A small network was shown many inputs. Here are its activations along a few directions, one row for each input.
Each table varies a few parts of the input and shows all the possible inputs, shuffled.
Descriptions start from the smaller parts, as in this example, which fits no table here: one of 6 places along a line, together with either a single point or one of 11 places along a line or (one of 3 separate values, together with one of 8 places around a ring).
Shared parts are said once, and a part with two or three values counts as separate values.
(in the rows, 100 means zero)

Rows:
x1: 102 110 142  70  53  78  99 160 100  68  88  83 102 168  68 108 131 163 124
x2: 129  98 114 128 167 102  84 123  75  74  98 109 128  73 133 130  93  73 147
x3: 125  74  76  97 106 196  81 117 123 157 145 110  73 124  65  83  96  69  38
x4:  76  94 105 105  53  47 116  26 108 151  42  76  32  57 143  96  82 130  82
x5: 143  70 126 120 149 112  65 135  73  92  72 103 112  91 143 132  76  87 133
x6:  73 140 115  75  78  61 123 139  90  32 117 100 144 152  57  88 133 140 139
x7:  61 118 101 120 100  26 104  10 133 113  52  94  78  41 149  77  82 113  85
x8:  78  89 110 108  86  37  90  20 131 134  25  87  64  60 158  80  65 131  73
x9:  93 100  51  96 128 180 105  99 113 122 177 126 119  99  60  63  99  48  49
x10: 106 102 151  76  87  69  77 152 121  49  73  97 133 172  83  91 113 166 112
x11: 110 101  90 119 140 104 113 120  42  77 116 111 125  67 118 129 100  66 161
x12:  62 106  77 101  38  40 141  14  93 131  62  76  48  44 123 106  96 104  90
x13:  90 134 140  85 105  59  96 142 124  30  99 102 147 154  71  89 125 149 126
x14:  46 121  79 109  72  30 133   5  98 111  69  94  73  36 132  73  89 103  97
x15: 131  69  84  99 139 183  55 109 143 140 134 123 104 127  82  68  77  70  27
x16: 140  76 117 117 114 123  89 143  53 110  87  91  81  88 127 148  93  86 147
x17:  87 126 112  66  40  72 126 148  86  52 109  84 120 158  50 120 142 138 133
x18: 114  98  73 106 155 174  74 101 146 119 161 129 120 106  75  65  92  56  37
x19: 126  89  87 114 101 115 118 131  38  96 107  94 101  75 110 159 107  64 155
x20: 108  86  48  91  91 192 111 106 110 142 166 109  94 109  51  94 108  45  46
What is each input in this table made of? -> one of 4 separate values, together with one of 5 places around a ring
The inputs of x13 and x7 match in every part but the choice among 4 separate values. If x6 is changed in the same way as x13 into x7, which row does it become? -> x14

Rows:
x21:  64 114  91 103  89  51 115  35 116 105  78  99  90  65 120  74  90 110  85
x22: 121  92  63  99 117 190 106 139  84 117 172 114 110 110  58 108 112  44  85
x23: 134  86  74 103 130 183 100 157  68 101 161 115 123 110  70 125 109  45 110
x24: 109  85 120 102  89  85  83  89 115 119  62  88  74 100 123 104  88 121  88
x25: 122 104 102  84 120 154  91 178  97  62 154 115 149 160  47 103 124  92 108
x26:  92  90 102  91  64  89 101  77 112 127  76  88  69 103 105  92  94 120  76
x27:  73 121 100 107  89  36 125  65  80  76  74  93 103  65 123 108 103 108 136
x28:  89 102 101  90  51  80 119  89  93 114  84  82  69 102  95 110 109 119 102
x29:  70 119  93  98  68  55 128  61  96 100  85  89  83  77 106  98 107 113 108
x30:  79 110  97  94  59  67 124  75  95 107  84  85  76  89 101 104 108 116 105
x31:  83 112 113 115 114  40 104  65  91  82  63  98 103  63 141  99  88 112 130
x32:  61 126  89 102  76  43 132  47  96  92  86  92  90  65 111  91 106 108 111
x33: 102  96 112  95  64  74 112 107  77  98  73  82  82 102 108 127 106 119 127
x34: 125  80  63 101 130 197  88 126 103 130 164 121 109 112  66  91  96  45  60
x35:  99  93 116 106  97  72  88  75 117 113  62  92  81  88 128  99  87 119  92
x36:  82  98  98  95  73  76 106  63 114 120  76  91  76  90 110  87  92 117  80
x37:  90 102 112 110 105  60  93  61 118 106  63  95  89  75 134  93  85 115  95
x38: 111  87 125 103  89  78  91 107  87 104  61  88  81  99 126 117  93 123 120
x39:  92 104 117 111 106  52 100  79  90  90  62  94  96  75 136 106  90 116 127
x40: 131  94 110  91 145 165  61 161 135  84 145 122 140 159  61  81 105  93  70
x41:  73 107  94  99  81  63 110  49 115 113  77  95  84  78 115  80  91 114  83
x42:  81 110 109 115 113  48  97  48 119  98  64  99  95  63 139  86  84 111  98
x43: 101  95 121 107  98  65  95  93  89  97  61  91  89  87 131 112  91 120 124
x44: 113  99  92  81 119 168  79 148 132  91 158 121 135 161  43  69 111  91  58
x45:  82 113 104 103  81  48 121  79  80  84  73  89  97  77 119 114 104 112 133
x46: 109 111  91  80 106 161  97 161 113  79 166 115 135 160  35  86 127  91  83
x47:  92 105 108  99  73  61 116  93  78  91  73  86  90  90 113 121 105 116 130
x48: 143  75  81 111 155 194  70 138 106 123 151 122 114 110  84 104  90  46  72
x49: 133  95 115  92 145 158  70 178 107  69 143 120 148 158  64  94 109  96 101
x50: 145  77  86 112 156 187  79 156  78 108 150 120 122 109  88 117  95  48 103
What is each input in this table made of? -> one of 5 places around a ring, together with either one of 2 separate values or one of 4 places along a line
The inputs of x39 and x45 match in every part but the place on the ring of 5. If x43 is changed in the same way as x39 into x45, which row does it become? -> x47
List by row number the other rows that have the place on the ring of 5 in common with x29. -> x22, x28, x30, x32, x46
List by row number the other rows that have the place on the ring of 5 in common with x40. -> x24, x35, x37, x42, x48

Rows:
x51: 121  98 114  78  90 135  95 178  84  68 131 104 129 168  52 110 125 115 118
x52: 129  73  63 132 151 158  91  81  72 141 123 114  87  41 130 118  72  22  93
x53:  61 124 115  95  48   9 125  42 116  91  46  75  73  78 120  99 108 144 108
x54:  81 108 129 109  81  11 102  53 101  96  25  81  75  71 152 106  86 144 127
x55: 113 118 115  79  96 128  94 174 109  60 143 104 135 168  44 105 136 114 110
x56:  85 108 120 124  94  14 122  60  54  89  37  82  78  34 167 133  91 116 168
x57:  65 109 115  94  43  19 123  53  92 102  38  74  67  79 130 102  97 145 118
x58: 108  76  61 101 103 164  95  76 111 160 129 109  73  83  92  84  83  60  44
x59:  89  92  60  99 118 155  96  62 135 144 140 118  95  89  84  56  86  65  29
x60: 135  95 131  91 128 128  76 183  95  59 118 107 141 156  78 116 113 113 124
x61: 103 117 112  75 105 126  93 167 109  52 142 113 147 172  42  80 125 119 105
x62:  51 123 110  90  54   5 121  37 115  85  49  86  90  84 120  78  98 149 102
x63: 120  71  79 119 139 159  73  78 121 150 114 114  83  72 116  87  73  56  52
x64: 101  93  63 107 110 158  99  68 136 151 139 110  79  84  83  79  92  60  35
x65: 139  95 113 106 139 131  94 188  50  54 123 107 149 123  91 149 115  80 169
What is each input in this table made of? -> one of 3 separate values, together with either a single point or one of 4 places along a line
The inputs of x60 and x54 match in every part but the choice among 3 separate values. If x61 is changed in the same way as x60 into x54, which row does it become? -> x62
Change only the place on the line of 4 in x63. List by row number the other rows that result. -> x58, x59, x64
Change only the choice among 3 separate values in x56. List by row number the other rows that result. -> x52, x65

Rows:
x66:  96 106  83  98 100 139  98  83 148 133 132 102  85 105  75  81 109  87  44
x67:  95 114 100  85  88 113 119 156  67  59 132 100 133 129  65 113 129 100 140
x68:  86  94  86  87 106 137  86  83 156 134 117 111 102 119  83  52  88 107  31
x69: 138  83 120 101 115 135  87 171  66  92 108 101 108 130  93 132 108 102 140
x70:  98  96 115 131 129  47 104  58  86  98  49  92  94  31 169 124  80  96 133
x71: 103 104 125  70  91  89  86 147 120  50 102 105 146 171  64  87 114 142  97
x72: 135 100 119 116 161 124  81 161  68  70 117 113 132 109 109 125 100  84 152
x73:  92  98  60  97 100 149 122  83  97 131 152 111  91  83  76  82 101  65  65
x74: 126  67  72 108 111 166  85  95  96 143 120 108  79  91  97 102  80  52  62
x75:  60 114 123  91  63  27 104  51 114  95  53  91  75  99 118  59  93 155  94
x76:  72 126 113 100  57  29 114  53 114  96  61  81  66  87 110  95 107 133 106
x77: 101  83 111 111  82  59 105  71  80 122  45  79  68  56 154 131  84 111 121
x78: 109 119 123  85  85  95  97 152 114  54 116  96 127 154  59 112 132 122 113
x79: 123  80  67 124 152 154  74  85  98 124 128 123 104  68 112  94  75  33  76
x80:  66 115  83  98  59  37 138  51  77  98  68  86  90  68 117 112 101 110 126
What is each input in this table made of? -> one of 3 separate values, together with one of 5 places along a line
The inputs of x80 and x73 match in every part but the choice among 3 separate values. If x75 is changed in the same way as x80 into x73, which row does it become? -> x68
Change only the choice among 3 separate values in x78. List by row number the other rows that result. -> x66, x76
Change only the place on the line of 5 in x78. List by row number the other rows that result. -> x67, x69, x71, x72
